These are the activations of a small neural network, seen along a few directions. Each row is one input.
Each table varies a few parts of the input and shows all the possible inputs, shuffled.
Descriptions start from the smaller parts, as in this example, which fits no table here: one of 5 places around a ring, together with either a single point or one of 9 places along a line or (one of 3 separate values, together with one of 6 places along a line).
Shared parts are said once, and a part with two or three values counts as separate values.
(in the rows, 128 means zero)

Other details of the inputs shift rows strongly along three fixed directions, in all tables alike. That doesn't count.

A family of inputs:
x1: [157 161 138  83 121 104 103 159  94  58  76]
x2: [ 92 104 124 162  71 123 189  99 137 101 116]
x3: [ 99 131 106 118 123 111 160 150 109 100 107]
x4: [134  74 162 164  85 153 119 158 195 148 146]
x5: [166 130 161  96 185 158  72 164 140 145 126]
x6: [ 95  80 123 178 131 148 152 114 158 198 188]
x7: [187 141 129 124 165 158  50 145 154 132 124]
x8: [139 112 132 130 151 162  93 173 189 136 116]
x9: [113  75 139 140  94 152 111 219 227 133 116]
x10: [146 115 129 150 119 144  96 137 147 155 150]
x11: [168 138 132 139 185 155  90  53 100 178 174]
x12: [105 133 143  94  97 118 131 191 165  53  51]
x13: [174 149 118 142 177 144  93  72 100 181 188]
x14: [ 72 115 118 144  85 120 201 119 135 120 129]
x15: [155 165 141  74 103 107  97 189 109  39  50]
x16: [ 82 102 114 185  94 110 213  44 105 126 155]
x17: [119 141 124 143 110  99 167  77  95 112 146]
x18: [124  83 136 138 100 157 126 211 234 127 119]
x19: [ 86 136 121 129 137 116 172  80  97 122 126]
x20: [119 183 102  90 145  94 127 129  84  92 107]
x21: [145 116 164 120 145 148 102 171 186 134 130]
x22: [101 176 100 105 154  90 130  90  47 128 134]
x23: [151 143 144 121 202 140 107  74 103 186 187]
x24: [ 94 103 108 146  40 103 159 175 163  78  96]
x25: [100 173 123  99 154  90 133  81  46 126 133]
x26: [ 72 107 121 141  85 132 185 140 156 100  96]
x27: [153 134 132 108 191 153  90 134 115 163 147]
x28: [ 88 115  89 181  84 106 212  63 103 137 171]
x29: [173 129 135 134 185 152  98  72  86 181 181]
x30: [ 49 107 110 162  96 109 211  73  93 155 162]
x31: [116 175 121  74 129 101  95 167  98  86  83]
x32: [133 131 124 105  72 122 127 203 147  55  62]
x33: [133  82 145 183 114 153 162  83 161 180 194]
x34: [149 175 123  90 117 117  92 142 106  61  67]
x35: [145 100 135 111 136 153  96 219 194 115 101]
x36: [ 49 105 114 158  96 107 212  71  94 155 163]
x37: [127 182 118  72 134 107 109 162 108  80  85]
x38: [141 141 121 128 210 156  98  71 104 188 172]
x39: [117 107 149 143 159 138 125  97 125 186 179]
x40: [205 100 150 131 114 108 102 179 180 207  83]
x41: [165 130 155  93 183 160  72 165 140 147 126]
x42: [182 145 119 125 165 138  76 115 130 150 160]
x43: [126 175  94 121 133  86 119  81  47 116 138]
x44: [136  77 159 156  80 163 109 172 203 148 137]
x45: [105 173 111  98 167 106 140  68  57 115 120]
x46: [145 164  95  99 133  94 119 128  72  78 101]
x47: [113 163 123 100 174  92 149  87  46 111 129]
x48: [116 108 150 149 164 134 124  98 127 184 180]
x49: [191 131 149 112 159 163  61 156 137 138 126]
x50: [177 141 142 114 146 149  45 154 141 146 135]
x51: [ 92 117 104 160  65 114 197 103 126 113 138]
x52: [ 67 108 102 155  96 124 197 117 140 115 116]
x53: [ 99 115 118 153  56 119 187 123 141 101 121]
x54: [139  98 157 124 157 154 118 155 156 149 139]
x55: [192 133 136 117 162 158  60 162 138 138 128]
x56: [107  76 153 165 133 160 149 131 194 155 145]
x57: [155 179 136  84 110 103 100 148 106  64  83]
x58: [160 149 132 111 184 150  80 135 136 163 152]
x59: [ 77 113 131 122  62 119 185 173 169  84  90]
x60: [130 168 114  76 144 109 110 175  95  76  75]
x61: [130 175  95 117 145 106 128  63  56 106 122]
x62: [149 167 103 101 131 102 112 140  77  78  96]
x63: [112  74 124 162 133 165 138 148 206 159 145]
x64: [107 134 128 146 105  94 153  82  85 119 145]
x65: [178 136 148 127 172 150  75  98 128 144 143]
x66: [122  70 154 144 116 177 134 191 203 150 127]
x67: [130 125 137 127 103 110 147 140 115  82 104]
x68: [149 146 144 121 201 144 106  74 102 189 185]
x69: [128 143 127 119  87 115 143 130 125  92 110]
x70: [144 177 106 100 122 109 100 134  98  66  76]
x71: [110  98 124 133  73  66 206 164 152 172  61]
x72: [131  77 159 169  90 158 122 143 186 161 155]
x73: [127  74 110 194 127 159 151  83 169 179 183]
x74: [105 138 114 142  97 107 151  84  81 128 141]
Each input here is: one of 2 separate values, together with either a single point or (one of 4 separate values, together with one of 9 places along a line).
Changing only the choice among 2 separate values turns x8 into x7. The same change can be made to x47. Which row results?
Answer: x67
Changing only the choice among 2 separate values turns x16 into x56. The same change can be made to x32. Which row results?
Answer: x27
Change only the choice among 4 separate values in x51. List by row number the other rows that result.
Answer: x32, x50, x61

A family of inputs:
x75: [106 148 102 121  88  89 105 157 124  64  56]
x76: [ 55 110 113 162  80  68 204  97  80 137 162]
x77: [ 51 106 119 176  76  90 189  64  87 115 138]
x78: [142 153 131  86 114 118 123 156 113  18  97]
x79: [130  99 120 166 126 170 111 108 208 138 160]
x80: [ 73 160  63 113 180 153 112  86  35 144 181]
x81: [ 99  88 172 130 129 156 152 189 204 123 104]
x82: [100 101  85 168  74 105 226  93  84 120 113]
x83: [104  93 132 139 134 154 157 188 211 132  95]
x84: [133  48 158 158  69 149 154 188 192 117 120]
x85: [129 165 102  83  94  68 118 183 115  92  74]
x86: [189 210 117  65 170 103  53 150  88 128 104]
x87: [149 148 105 108  89 114 145 168 115  58  62]
x88: [138  64 165 161  65 169 161 183 195 111 120]
x89: [115  79 158 140  71 122 139 190 194 150 138]
x90: [146 185 104 103 137 102 117 137 113 118 123]
x91: [148 157  93  93 119 116 123 161 125  25  83]
x92: [ 76 129 111 155 121 101 203  39  88 149 221]
x93: [195 100 165 129 179 160  44 168 138 147 146]
x94: [131 167 130 113 151  90 137  66  37 175 166]
x95: [143 142 165  88 218 135  92 110 101 172 131]
x96: [109  89 159 153  82 165 122 146 221  93 138]
x97: [ 90 143  88 179 118 119 191  16  94 148 165]
x98: [169 163 162 116 165 148  62  81 103 152 144]
x99: [ 92 165 115  94 156 106 145 174 129  68  64]
x100: [109 152  97 107  92  68 121 191 117  87  78]
x101: [128 163 111 108  85 104 114 141 115  82  47]
x102: [149  68 164 151  78 161 144 184 174 124 109]
x103: [134  84 185 153 216 193 101 138 194 204 187]
x104: [130 156 143 104 123 103  93 103  92 106 105]
x105: [141 121  89 188 174 145 186  14  74 188 213]
x106: [171 104 129 149 176 176  79 135 209 201 211]
x107: [182 194 118  75 172 106  27 124  92 111  82]
x108: [144  59 121 158  77 146 148 193 199 121 103]
x109: [ 54  72 134 138  79 201 123 213 182 109 146]
x110: [140 175 144  93 123  99 115 133  90 123 128]
x111: [122 179 140  89  95  93 132 165 116  74 103]
x112: [104 114 118 178 123 126 221  31  66 137 194]
x113: [170  75 149 128 196 185 104 123 199 238 154]
x114: [179 162 119 108 172 120  78 123  99 193 144]
x115: [ 75 129  93 168  61 107 204  69 114 113 111]
x116: [160 155 130  85 229 136  77 123 112 176 113]
x117: [172 190 155  80 157 119  46 108  71 115  91]
x118: [ 69 134 126 166  75 113 203  53 105 103 144]
x119: [154  60 182 132 186 186 118 109 191 238 175]
x120: [186 130 107 132 195 131  70 118  87 152 145]
Changing only one part turns x102 into x82. The same change can be made to x94. Which row results?
Answer: x114
Changing only one part turns x86 into x110. The same change can be made to x90. Which row results?
Answer: x111
What is each input in this table made of?
Answer: one of 2 separate values, together with either a single point or one of 4 places along a line or (one of 3 separate values, together with one of 6 places along a line)
Change only the choice among 2 separate values in x107. List by row number the other rows that result.
Answer: x104

A family of inputs:
x121: [ 72 113 146 127  24 125 159 161 150  82  91]
x122: [ 61 145  98 128 131 113 186 102 128 115 114]
x123: [119  91  96 188  74 135 175 132 156 112 127]
x124: [ 88  95 172 156 142 159 137 108 168 173 199]
x125: [145 192 153  85 162 100  79  73  56 121 167]
x126: [131 113 109 144  86 142 140 142 109  84 102]
x127: [135 189 131  72 180 128  50 140 131 133 109]
x128: [ 94  69 121 167 158 180 146 129 144 184 183]
x129: [129 120  67 155 190 132 161  42  85 178 181]
x130: [197 152 154 130 122 149  59 147 170 122 116]
x131: [ 84 170  87 101 129  86 129 135  79  99 110]
x132: [104 157 116 111 191 105 113  72  45 153 200]
x133: [173  79 123 191  96 160 115 141 190 174 173]
x134: [140 145 166  99 152 161  41 201 203 131 103]
x135: [ 77 179 111 105 150 101 152 116  98  84  96]
x136: [112  94 120 157  53 121 179 160 148  54 112]
x137: [ 97 100  88 153  53 110 162 146 164 142 138]
x138: [149 127 124 127 176  76 119  48  89 188 123]
x139: [ 90 121 113 182 107  78 218 103  86 185 138]
x140: [164 111 138  94 159 151 145 154 179 193 121]
x141: [160 143 124 111 179 156  95 120 158 127 111]
x142: [158  80 167 176  88 188 114 121 183 165 161]
x143: [133 161 106  94  80  92  91 191 127  80  85]
x144: [ 88 164  79 108 153  92 148 135  81  89 106]
x145: [100 159 112 115  77  97 139 113 128 113 110]
x146: [143 113 158 105 178 133 182  87 104 190 181]
x147: [131 153 102 115 151 116 102  63  27 167 180]
x148: [160 168  80 111  78  86 118 145 107  75  87]
x149: [158 132 157 157 127 131 130  56 109 143 195]
x150: [171 145 166 106 120 152  34 191 199 132 109]
x151: [145 131 186  93 176 170  61 207 198 100 121]
x152: [155 102 130 185 103 158 135  80 181 185 175]
x153: [133 167 153  98 121  66 144 176  73 102  89]
x154: [139 131 124  95 135 117 122 179 124  41  94]
x155: [133 114  96 143 147 135 139 135 136 112 122]
x156: [144  96 127 188 123 173 145  78 182 176 163]
x157: [135  89 132 187 134 129 165 132 160 243 163]
x158: [130 170 140 118 111 105 146  91  81  47 111]
x159: [129 132 164  99 176 180  72 174 157 123 111]
x160: [ 97  83 141 147  65  72 173 147 166 104  53]
x161: [ 87  74  98 162 107 149 194 116 115 112 133]
x162: [169 127 152 100 126 133  51 184 150 125 156]
x163: [ 75  91 135 142  71 149 194 147 158  63  78]
x164: [123 155 132  60 136 109 180 121  58 119  86]
x165: [155 122 166 116 180  79 106  66  79 157 139]
x166: [164 174 147  95 175 105  91 141  42 165 104]
x167: [192 129 128 125 122 153  67 141 110 131 137]
x168: [144  70 154 139 137 167 175 152 203 209 146]
x169: [139 112 158 138 177 160 131  95 142 125 167]
x170: [109 105 127 183  69 144 180 113 173 105 112]
x171: [ 45 110 141 141  91 141 172 113 126 129 134]
x172: [ 68 151  68 120 125  88 161  99  84 135 137]
x173: [190 125 175 118 130 196  46 177 179 102  90]
x174: [144  81 166 138 151 121 108  91 117 183 119]
x175: [111 140 115 120 204 121 128  96  72 140 189]
x176: [ 81 105 120 152  77 130 199 146 178  66  79]
x177: [149 163 111 111  88  77 134 119  64  56 128]
x178: [162 154  87 112  99 116 106 170 137  65  66]
x179: [126 165 118  81 181 131  61 133  61 135 134]
x180: [145 133 104 103 181 149  73 191 173 139 117]
What is each input in this table made of?
Answer: one of 4 places along a line, together with either one of 3 separate values or (one of 2 separate values, together with one of 6 places around a ring)
Changing only the place on the line of 4 turns x146 into x168. The same change can be made to x151. Which row results?
Answer: x135
Change only the choice among 3 separate values in x157. List by row number the other rows that result.
Answer: x138, x140
Change only the choice among 2 separate values in x175. List by row number the other rows that result.
Answer: x151

A family of inputs:
x181: [114 123 103 134 138 113 139 120 115 168 142]
x182: [183 177 109 113 104 103  94 120 104  72 106]
x183: [139 115 146 135 148 179  66 159 181 159 157]
x184: [134 162 139  96 127  90 100 133  83 118 107]
x185: [ 89 110 107 133 101 138 137 169 161 101 115]
x186: [128 105 153 122  90 133 159 169 167  86  97]
x187: [ 93 116 142 130  80 129 131 160 145  84 111]
x188: [140 180 132  88 170 136  70 121 111 105 106]
x189: [ 90 129  99 135 123 108 173 107 113 133 155]
x190: [167 151 142  90 155 112 102 130  89 124  94]
x191: [140 115 116 149 193 138 128  65 118 223 174]
x192: [152  92 115 192  88 164 123 101 170 137 163]
x193: [ 90 119 103 149 133 128 186  87  97 114 133]
x194: [182 102 168 122 152 170  75 178 174 153 158]
x195: [103 134 124 135 115 120 148 120 133 139 156]
x196: [104 115 105 147 124 105 194  98  98 144 118]
x197: [116 114 126 139 132 141 138 105  95 128 160]
x198: [131 167 137 104 146  86 124  84  65 129 106]
x199: [134  97 145 126  86 126 133 185 150 123 103]
x200: [101 123 154 126  80 111 164 144 155  84  97]
x201: [ 97 109 112 133  98 137 149 174 141  84 108]
x202: [146 105 170 139 148 173  83 131 174 146 142]
x203: [ 96 123 106 148 131 111 209  79  95 126 143]
x204: [123 104 122 133  99 121 145 186 148 127 103]
x205: [130 170 108  96 170 106 128 103  97 115 118]
x206: [140 177 123  89 146  99  83 137  90 134 108]
x207: [146 116 119 152 188 147 133  87 106 194 206]
x208: [110  98 141 134  91 147 157 152 155  83 100]
x209: [157 173 152  85 153 111  72 139 100 109 128]
x210: [ 95 128 118 143 116 107 171  88 117 158 125]
x211: [162 120 163 126 159 170  79 155 204 166 143]
x212: [188 163 108 118 100 101  84 132 107  99  87]
x213: [104  90 119 163 142 163 148 107 168 159 156]
What is each input in this table made of?
Answer: one of 3 separate values, together with either a single point or (one of 2 separate values, together with one of 5 places around a ring)
Changing only the choice among 3 separate values turns x207 into x201. The same change can be made to x182. Which row results?
Answer: x192
Change only the place on the ring of 5 in x204. List by row number the other rows that result.
Answer: x181, x184, x199, x206
Change only the choice among 2 separate values in x183. List by row number the other rows that result.
Answer: x188
